These are the activations of a small neural network, seen along a few directions. Each row is one input.
Each table varies a few parts of the input and shows all the possible inputs, shuffled.
Descriptions start from the smaller parts, as in this example, which fits no table here: ring(5) and (point or line(11) or (values(2) and line(6))).
Shared parts are said once, and a part with two or three values counts as separate values.
In the rows, zero is written as 128.

Other details of the inputs shift rows strongly along two fixed directions, in all tables alike. That doesn't count.

Rows:
row 1: [125 111  93 161 143  93  90 115 138  96 125 166 153]
row 2: [140 114  88 113  96 189 154 115 153 146  94 152 112]
row 3: [ 99 155 165 139 138  87  90 151 116 124 168  69 149]
row 4: [112 119  94 166 142 100 104 113 147  90 107 148 162]
row 5: [164 123  79 112 138 157 152 116 135 148 105 174 109]
row 6: [164 130 164 100 138 128 157 144 103 141 147 100  80]
row 7: [140 125 212  77 141 166 168 120 114 152 125  89 104]
row 8: [128 125  78 101 122 170 160 111 152 157  96 150 113]
row 9: [110 144 174 134 143  74  73 154 135 125 170  82 132]
row 10: [ 94 134 173 137 138  92  81 135 133  99 157  63 136]
row 11: [ 86 114  93 157 122  79 123 126 157 125 116 145 159]
row 12: [ 99 120  93 168 102 114  95 133 141 113 127 152 175]
row 13: [167 135 171 107 122 170 141 141 109 127 120  81  90]
row 14: [154 147 160  98 149 154 150 138 112 138 121  80  89]
row 15: [145 118  84 110 107 145 170 112 151 166 119 175 103]
row 16: [143 120  85 121 128 148 185 117 136 140  89 161 109]
row 17: [178 124 167  99 122 161 126 143  98 133 135 100  85]
row 18: [131 132  77 118 102 155 183 109 131 163 116 164 120]
row 19: [117 121  97 173 118 109  98 135 120  98 113 161 174]
row 20: [158 133 173  90 105 168 123 142 118 148 148  93  78]
row 21: [ 91 125  87 160 120 109 100 113 140 108 136 150 171]
row 22: [108 128  90 167 135 104 103 117 122  91 122 159 168]
row 23: [145 152 158 106 128 139 169 141  88 137 138 101  91]
row 24: [107  96 133 144 144  92 115 123 156 120 130 188 185]
row 25: [143 119  82 103 112 174 144  96 150 145 119 174 100]
row 26: [114 158 164 148 152  84  94 155 101 106 151  84 147]
row 27: [ 94 135 221 147 150  95 109 143 101 121 165  92 161]
Description of these inputs: values(3) and (point or (values(2) and line(4))).
The inputs of row 18 and row 15 match in every part but the values(3) part. If row 27 is changed in the same way as row 18 into row 15, which row does it become?
Answer: row 24
Start at row 12 and move only the line(4) part, one step at a time. The first step leads to row 21. Which rows follow, in order?
Answer: row 3, row 18
Which other rows does row 1 become when the values(2) part takes its other values? List them by row number.
Answer: row 25

Rows:
row 28: [133 124  62 144 122 143 122 111 144 122 110 164 135]
row 29: [135 111  96 136 136 122 150 115 149 132 109 192 144]
row 30: [ 99 144 188 175 142  41  32 175 114  76 171  45 158]
row 31: [136 122  63 144 114 144 121 116 140 123 108 164 139]
row 32: [112 125  89 142 126 128 167 114 127 141 108 181 160]
row 33: [118 115 102 141 128 136 159 107 145 130 102 183 158]
row 34: [136  97 106 133 133 137 134 111 144 131 105 197 152]
row 35: [ 56 139 208 151 145  40  53 161 138 106 183  55 177]
row 36: [128 124  64 143 117 141 122 109 141 118 111 169 129]
row 37: [191 156 184  63 118 208 158 146  87 153 145  44  39]
row 38: [130 112  86 134 146 115 153 114 146 133  94 179 138]
row 39: [131 122  65 143 109 142 121 113 137 119 109 169 133]
row 40: [ 95 144 189 174 137  40  32 172 111  72 172  50 152]
row 41: [137 124  62 136 119 138 121 112 142 121 107 165 138]
row 42: [187 155 186  62 114 207 158 144  84 149 145  48  32]
row 43: [176 134 228  49 128 222 186 124  84 163 140  74  61]
row 44: [128 120  83 137 134 115 157 121 130 142 113 189 145]
row 45: [156 134 198  42 111 192 194 129 113 184 158  57  47]
row 46: [105 121  90 135 114 126 144 107 167 162 114 178 142]
row 47: [ 73 136 209 174 168  24  74 158 117  85 155  59 179]
What is each input in this table made of?
Answer: values(3) or (values(2) and line(4)) or ring(9)

Rows:
row 48: [140 154 188 105 137 133 120 142  96 136 145  49  83]
row 49: [108 136 192 136 136  91  70 152 131 110 174  62 124]
row 50: [ 50 105 161 170 146  40  78 125 162 108 153 118 210]
row 51: [ 95 114  53 157 115 111  95 111 170 118 111 190 174]
row 52: [116 110 127 115 131 124 151 113 158 167 129 161 149]
row 53: [126 140 200 148 146  99  77 144  99  99 149  71 139]
row 54: [126 126  98 119 113 158 125 103 154 143 111 148 117]
row 55: [141 145 170 104 132 130 125 148  93 133 155  70  88]
row 56: [ 88 100 108 157 135 112 145 109 145 118  93 204 187]
row 57: [118 122 121 126 124 119 166 116 145 168 131 157 149]
row 58: [148 120 100 125 125 166 140 119 117 124 107 163 138]
row 59: [154 127  69 118 132 159 161 109 130 130  98 175 126]
row 60: [134 116  73 108 106 168 140 107 152 146 114 175 118]
row 61: [121 132 181 137 135  79  93 163 111 111 153  60 117]
row 62: [157 139 169 109 142 126 131 136  97 118 153  91  92]
row 63: [104 125  56 160 105 113 118 117 151 123 117 179 161]
row 64: [131 116  96 111 107 158 132 119 158 140 107 147 122]
row 65: [152 129  87 121 134 149 151 112 124 126 110 161 121]
row 66: [102 131 127 186 159  55  75 142 138  81 133 122 180]
row 67: [135 127  68 130 103 169 157 112 145 147 112 167 113]
row 68: [133 161 181  99 118 142 126 147  99 136 166  52  91]
row 69: [168 131 108  82  90 205 188 118 125 166 114 129  66]
row 70: [133 136 214 108 147 122 147 149 104 146 142 115 122]
row 71: [158 144 103  87 105 213 185 118 126 164 116 125  76]
row 72: [ 99 131  62 169 108 114 112 108 158 124 104 171 161]
row 73: [120 110  70 170 128 115 106 114 138 104 103 197 181]
row 74: [118 139  88 128 109 140 133 125 135 134 123 139 136]
row 75: [107 138 189 131 130  84  67 148 123 111 179  67 124]
row 76: [120 112  54 169 136  94 117 112 146 102 105 199 170]
row 77: [ 83 124 158 175 164  24  99 149 142 107 138 154 192]
row 78: [154 139 191 115 143 154 122 146  96 119 145  76 107]
row 79: [108 121  53 158 126 106 116 118 143 121 105 178 160]
row 80: [157 110  90 127 117 171 150 116 131 129  86 175 133]
row 81: [136 148 155 105 134 136 127 146  99 133 144  75 102]
row 82: [126 125  71 140 129 139 138 122 141 133 101 158 134]
row 83: [ 93 112 131 164 121  67  63 140 159 101 141 122 165]
row 84: [103 110  49 179 130  93 109 121 157 113 103 187 167]
row 85: [139 155 184 102 115 138 126 144  98 137 173  57  81]
row 86: [161 125 188 112 127 141 124 144  97 120 138  87 102]
row 87: [131 131 199 151 147  98  83 154 101  97 160  77 134]
row 88: [143 117 124  69 125 204 227  97 125 178 102 150  84]
row 89: [129 139 187 140 151  76  92 158 112  93 147  64 134]
row 90: [173 133 101  77 113 199 186 111 109 166 116 139  59]
row 91: [134 139 212  68 124 172 191 121 105 168 158  59  85]
row 92: [172 129 102  77 111 203 189 122 120 164  95 128  68]
row 93: [111 119 129 121 144 130 174 109 138 130 103 171 139]
row 94: [130 131 198 145 141  91  80 152  92  95 167  82 135]
row 95: [102 118 137 190 148  27  64 149 138  74 137 120 181]
row 96: [173 130 115 102 135 178 173 116 119 138 114 140  83]
row 97: [128 135 202 101 149 107 153 147 110 160 156  89 110]
row 98: [156 152 183 108 147 136 129 131 100 122 138  70  90]
row 99: [ 96 117  51 173 104 100 111 124 167 116 100 178 178]
row 100: [157 112  85 124 117 172 150 110 121 129 103 187 128]
row 101: [ 85 125 127 167 135  77  63 140 158 101 143 117 172]
row 102: [157 133 107  67 107 211 167 112 133 164 118 133  80]
The inputs of row 73 and row 65 match in every part but one. If row 70 is changed in the same way as row 73 into row 65, which row does it become?
Answer: row 77
The inputs of row 59 and row 81 match in every part but one. If row 96 is changed in the same way as row 59 into row 81, which row does it become?
Answer: row 84
What is each input in this table made of?
Answer: line(5) and (values(2) or ring(9))
Which other rows does row 91 become when the values(2) part takes its other values? List them by row number.
Answer: row 57
Which other rows does row 68 become when the ring(9) part takes its other values? List them by row number.
Answer: row 63, row 67, row 69, row 71, row 72, row 74, row 85, row 99
